A small network was trained on invented records. Each row is its activation on one of them, seen along a few directions.
After each row come some of the record's fields: D, V, E, P.
Other fields move the rows too, some of them a lot.
(in the rows, 500 means zero)
Strong random noise was added to every row along 4 fixed directions; ignore it. To show where, here is one row again and again, with new noise each time:
[564 479 442 477 641 455 634 529 315 511 434 511 447 651 533 567 589 552
 466]
[680 583 411 508 524 483 626 579 397 494 470 598 476 561 673 528 595 550
 478]
[333 400 508 339 562 439 389 565 325 497 490 426 530 612 329 564 422 619
 542]
[470 402 448 516 687 475 560 335 185 507 383 353 470 802 411 518 586 591
 401]
[391 620 412 231 592 434 450 528 440 450 516 372 543 382 434 517 409 630
 693]
[619 608 417 574 222 582 257 395 363 441 514 485 662 614 639 342 474 669
 420]

[717 653 444 527 251 529 431 687 538 476 570 722 576 441 763 464 502 569
 512] => (D d2; V v3; E e4; P p2)
[563 559 485 521 632 460 664 559 480 557 527 575 405 475 566 600 577 422
 513] => (D d2; V v1; E e2; P p1)
[517 331 543 709 549 519 515 405 257 575 454 521 446 846 444 553 604 482
 274] => (D d2; V v1; E e2; P p1)
[653 634 405 392 599 431 710 696 486 504 511 633 443 416 665 591 568 520
 588] => (D d2; V v3; E e4; P p2)
[656 555 450 395 480 437 648 863 542 505 537 759 464 408 669 636 532 529
 558] => (D d1; V v3; E e4; P p2)
[285 652 499 369 490 501 273 383 540 490 625 299 571 274 357 492 340 526
 619] => (D d1; V v2; E e3; P p4)
[625 475 402 408 599 493 706 570 437 424 361 510 495 580 583 506 592 604
 494] => (D d2; V v2; E e4; P p2)
[518 532 510 433 414 495 508 638 716 488 552 590 512 301 534 506 452 466
 588] => (D d2; V v1; E e1; P p4)
[521 590 333 342 616 561 621 209 650 348 373 181 567 274 482 352 492 600
 574] => (D d2; V v1; E e3; P p3)
[354 256 579 643 177 636  69 258 493 467 498 333 683 632 311 348 367 607
 263] => (D d1; V v3; E e3; P p3)
[301 578 486 381 750 438 534 282 493 489 480 239 446 434 344 470 451 453
 672] => (D d2; V v4; E e1; P p3)
[610 465 358 332 683 479 773 578 438 396 323 454 475 554 548 533 596 628
 528] => (D d1; V v2; E e4; P p2)
[334 413 523 431 618 485 480 353 546 505 465 328 474 471 318 488 469 482
 544] => (D d2; V v3; E e1; P p4)
[498 341 520 530 514 471 476 614 256 522 460 582 502 792 445 581 535 585
 375] => (D d1; V v1; E e4; P p2)
[538 319 587 679 409 526 472 527 491 550 496 593 498 642 482 524 530 445
 305] => (D d2; V v4; E e3; P p3)
[537 625 563 498 193 525 285 635 732 479 612 647 601 305 612 380 384 467
 631] => (D d1; V v4; E e1; P p4)
[326 212 602 460 625 475 536 494 537 495 388 435 448 624 251 523 494 467
 489] => (D d1; V v1; E e1; P p4)
[613 299 536 627 323 577 501 571 621 486 468 615 534 530 536 485 525 496
 296] => (D d2; V v3; E e3; P p3)
[610 808 315 531 594 521 535 204 312 498 524 328 507 460 645 454 572 567
 494] => (D d1; V v3; E e4; P p2)
[330 456 450 273 489 546 374 336 677 357 427 206 629 285 317 381 350 632
 610] => (D d1; V v2; E e3; P p3)
[560 649 445 274 329 473 430 791 624 428 570 643 602 286 629 486 396 619
 696] => (D d2; V v3; E e4; P p2)
[631 582 473 454 612 478 767 575 748 483 455 586 395 284 632 498 592 381
 637] => (D d1; V v3; E e1; P p4)
[655 548 483 587 210 617 418 428 683 400 444 539 619 450 654 258 497 531
 499] => (D d2; V v4; E e1; P p4)
[685 557 462 708 435 558 536 337 390 496 440 525 519 702 662 376 623 496
 395] => (D d2; V v2; E e2; P p1)
[480 853 383 302 644 408 531 500 386 498 599 422 501 324 567 534 449 547
 737] => (D d2; V v4; E e4; P p3)
[276 430 563 391 505 445 298 682 296 567 627 538 508 565 302 693 373 564
 494] => (D d1; V v1; E e4; P p1)
[727 236 554 717 333 595 617 626 612 475 395 717 501 629 624 492 610 471
 223] => (D d1; V v1; E e3; P p3)
[670 320 475 490 717 479 939 671 654 487 364 619 357 446 560 635 654 416
 410] => (D d2; V v1; E e3; P p3)
[590 411 551 728 384 579 465 310 491 489 408 494 530 698 552 330 577 459
 377] => (D d2; V v4; E e1; P p4)
[420 538 512 454 754 432 663 356 510 527 446 366 407 472 422 487 544 396
 626] => (D d2; V v4; E e1; P p4)
[825 459 522 784 171 600 520 669 689 542 566 829 516 447 799 504 591 421
 238] => (D d2; V v3; E e3; P p3)
[624 567 477 773 156 647 262 369 475 559 634 552 577 491 642 474 501 516
 186] => (D d2; V v3; E e3; P p2)
[404 628 522 367 450 461 389 608 655 507 631 498 528 230 466 532 368 468
 652] => (D d2; V v4; E e3; P p3)
[577 855 276 356 792 455 715 281 367 460 483 289 459 366 607 502 576 563
 665] => (D d2; V v1; E e4; P p1)
[586 585 446 656 443 562 455 276 410 532 518 440 512 564 589 438 561 501
 380] => (D d2; V v3; E e2; P p2)
[353 112 666 461 308 531 343 742 641 462 438 607 553 605 286 497 390 527
 453] => (D d1; V v2; E e1; P p4)
[722 492 441 472 527 469 728 761 477 467 406 703 447 584 689 556 616 534
 501] => (D d1; V v4; E e4; P p2)
[602 231 570 719 538 528 663 510 487 525 390 598 420 729 532 529 625 411
 271] => (D d1; V v4; E e3; P p3)
[475 402 520 415 599 469 623 628 665 493 489 519 449 347 439 597 485 451
 524] => (D d1; V v2; E e3; P p3)
[628 278 602 757 537 522 679 494 469 555 375 636 399 779 548 482 670 364
 334] => (D d2; V v4; E e1; P p4)
[533 478 548 622 262 554 280 479 457 490 520 560 602 637 539 381 470 543
 440] => (D d1; V v2; E e2; P p1)

Here are new rows. What are their fields?
[599 475 489 749 574 559 589 131 410 494 353 368 467 742 539 336 655 438
 373] => (D d1; V v4; E e1; P p4)
[264 275 658 436 371 481 263 647 582 529 565 534 555 509 267 532 345 495
 519] => (D d2; V v1; E e1; P p4)
[733 505 474 591 353 584 627 544 723 426 420 630 519 424 700 377 581 470
 479] => (D d2; V v1; E e1; P p4)
[603 599 451 611 288 554 321 469 363 516 580 559 589 580 627 462 492 588
 390] => (D d2; V v3; E e4; P p2)
[383 564 486 311 756 370 632 756 368 617 632 588 350 371 426 824 474 465
 581] => (D d2; V v3; E e4; P p2)
[677 431 450 528 357 592 584 535 702 405 420 549 552 404 613 414 532 538
 415] => (D d2; V v3; E e3; P p3)
[497 809 318 367 566 529 519 258 635 469 584 256 519 101 552 483 455 534
 585] => (D d2; V v3; E e3; P p2)
[312 388 537 557 468 539 296 320 411 564 570 333 529 526 308 552 428 520
 326] => (D d2; V v3; E e3; P p2)
[531 577 432 446 515 489 485 468 406 477 488 465 527 535 543 480 507 584
 537] => (D d2; V v3; E e4; P p2)
[467 204 557 420 692 442 772 724 622 529 423 589 373 472 366 692 546 428
 430] => (D d2; V v3; E e3; P p3)
[391 372 602 509 566 461 506 535 537 542 495 512 458 541 378 533 487 421
 520] => (D d2; V v2; E e1; P p4)
[446 357 498 521 429 513 340 478 253 474 448 468 587 794 399 493 478 659
 369] => (D d1; V v1; E e4; P p2)
[439 353 614 576 443 492 428 542 529 532 484 559 486 608 419 488 480 437
 469] => (D d1; V v4; E e1; P p4)
[630 513 464 620 866 459 912 318 458 543 360 443 312 602 571 520 732 341
 485] => (D d2; V v2; E e1; P p4)
[665 436 512 587 589 452 704 779 362 569 495 778 381 674 624 695 640 453
 399] => (D d1; V v1; E e4; P p1)
[364 563 502 422 378 518 310 555 588 559 684 472 531 236 423 617 363 509
 462] => (D d2; V v3; E e3; P p2)
[355 626 505 375 277 491 165 678 472 528 734 578 589 327 483 586 291 588
 561] => (D d2; V v3; E e4; P p2)
[364 518 481 384 805 397 614 562 234 583 545 454 388 573 367 725 514 502
 540] => (D d2; V v1; E e4; P p1)
[417 715 386 402 659 487 497 245 405 491 534 255 510 400 451 479 478 544
 606] => (D d2; V v1; E e2; P p1)
[428 295 605 471 223 527 281 784 694 506 602 666 586 391 403 580 349 528
 407] => (D d2; V v1; E e3; P p3)
